[[   3.080  -85.531  156.480  -20.521]
 [   3.481    9.219    5.866   46.940]
 [ -50.836   31.325  116.346  -11.803]
 [  60.849  -32.600 -105.458   62.683]
 [ -99.730  141.996   -7.699  -65.761]
 [  72.939  -12.020 -165.687   72.491]
 [  91.775   -8.326    7.378  150.827]]
Rows and columns are numbered from 1.
The entry just right of the smallest entry is 72.491
The top-left entry -> 3.080
The entry in row 1 and column 3 is 156.480
The bottom entry of the column that holds the smallest entry -> 7.378
The entry directly above -12.020?
Answer: 141.996
The entry just left of -11.803?
Answer: 116.346
The bottom-right entry -> 150.827
The entry in the top-right corner?
Answer: -20.521
The entry at row 1, column 2?
Answer: -85.531
The entry just left of the smallest entry -> -12.020
The entry in row 2 and column 3 -> 5.866
The entry directly above 31.325?
Answer: 9.219
The entry just left of 116.346 is 31.325
The entry directly below -99.730: 72.939
The entry directly above 62.683?
Answer: -11.803
The entry directly below -20.521?
Answer: 46.940
The bottom-left entry?
Answer: 91.775
The entry in row 3 and column 1?
Answer: -50.836
The entry in row 2 and column 1?
Answer: 3.481

[[7595 4802 4614 4646 2218 5530]
 [7078 5927 4742 5932 2982 5723]
 [6190 8122 4900 8344 5226 7789]
 [3845 6786 5344 5902 8097 8656]
 [7340 5802 7184 5015 7696 7767]
 [9106 3469 8684 8216 7709 6088]
 [6246 4436 8390 4360 7060 6237]
 [6866 8965 4146 8890 4727 9254]
 [5621 7854 5499 7533 7148 6207]
 [6114 4629 8561 4984 6701 5361]
 [5781 5319 7481 5203 6598 5754]
 [6449 7343 6558 7383 6423 8471]
 [4949 4961 7577 5049 6922 5530]
 [8458 6246 6829 4494 5166 8043]
 [5950 5895 4176 7611 4406 5431]]
Rows and columns are numbered from 1.
Read off the entry at row 2, column 2.
A: 5927
Read off the entry at row 1, column 2.
A: 4802
The entry directly below 7767 -> 6088
Read off the entry directly above 5015.
A: 5902
Read off the bottom entry of the column that holds the smallest entry.
A: 4406
The entry directly above 7184 -> 5344
The entry in the top-left corner is 7595
The entry just left of 4727: 8890
Read off the bottom-right entry.
A: 5431
The entry directly below 5927 is 8122
The entry just left of 4360 -> 8390
The entry directly above 7854 is 8965
The bottom-left entry -> 5950
Read off the entry just right of 6829.
A: 4494
Read off the entry just left of the largest entry.
A: 4727
Read off the entry just left of 6598.
A: 5203
Read off the entry at row 2, column 1.
A: 7078
Read off the entry just left of the smallest entry.
A: 4646
The entry in row 3 and column 1 is 6190
Read off the minimum.
A: 2218
The entry directly below 5226 -> 8097
The entry directly above 4949 -> 6449
The entry in the top-right corner: 5530
The entry directly below 6423 -> 6922
Read off the entry just right of 3845.
A: 6786
Read off the entry at row 1, column 3.
A: 4614
Read off the entry directly above 6088.
A: 7767
Read off the entry directly above the largest entry.
A: 6237
The entry directly below 4494 -> 7611
Read off the entry directly below the largest entry.
A: 6207

x =
[[32, 36, 27, 47, 49],
 [36, 30, 41, 48, 47],
 [69, 35, 18, 41, 57],
 [53, 37, 41, 50, 67],
 [47, 50, 36, 56, 61],
 [62, 42, 40, 49, 63],
 [67, 17, 10, 35, 54],
 [18, 44, 46, 60, 35],
 [47, 23, 39, 41, 42],
 [89, 14, 3, 25, 43],
 [62, 38, 27, 38, 44],
 [67, 44, 50, 53, 80],
 [14, 37, 56, 55, 41],
 [44, 46, 37, 56, 67],
 [46, 34, 44, 46, 55],
 [26, 46, 69, 62, 70]]
Rows and columns are numbered from 1.
The entry at row 1, column 3: 27
The entry directly below the smallest entry is 27
The entry at row 1, column 1 -> 32
The entry just left of 40 is 42
The entry in the bottom-left corner is 26
Which number is the entry just right of the smallest entry? 25
Which number is the entry at row 3, column 1? 69
The entry directly above the largest entry is 47
Which number is the entry directly below the largest entry? 62
Which number is the entry at row 2, column 1? 36
The entry just left of 39 -> 23
Which number is the top-right entry? 49
The entry in the bottom-right corner -> 70
The bottom entry of the column that holds the smallest entry: 69
The entry directly above the smallest entry: 39
The entry in row 1 and column 2 is 36
Which number is the entry directly above 80? 44
The entry in row 3 and column 3: 18
Which number is the entry in row 2 and column 3? 41
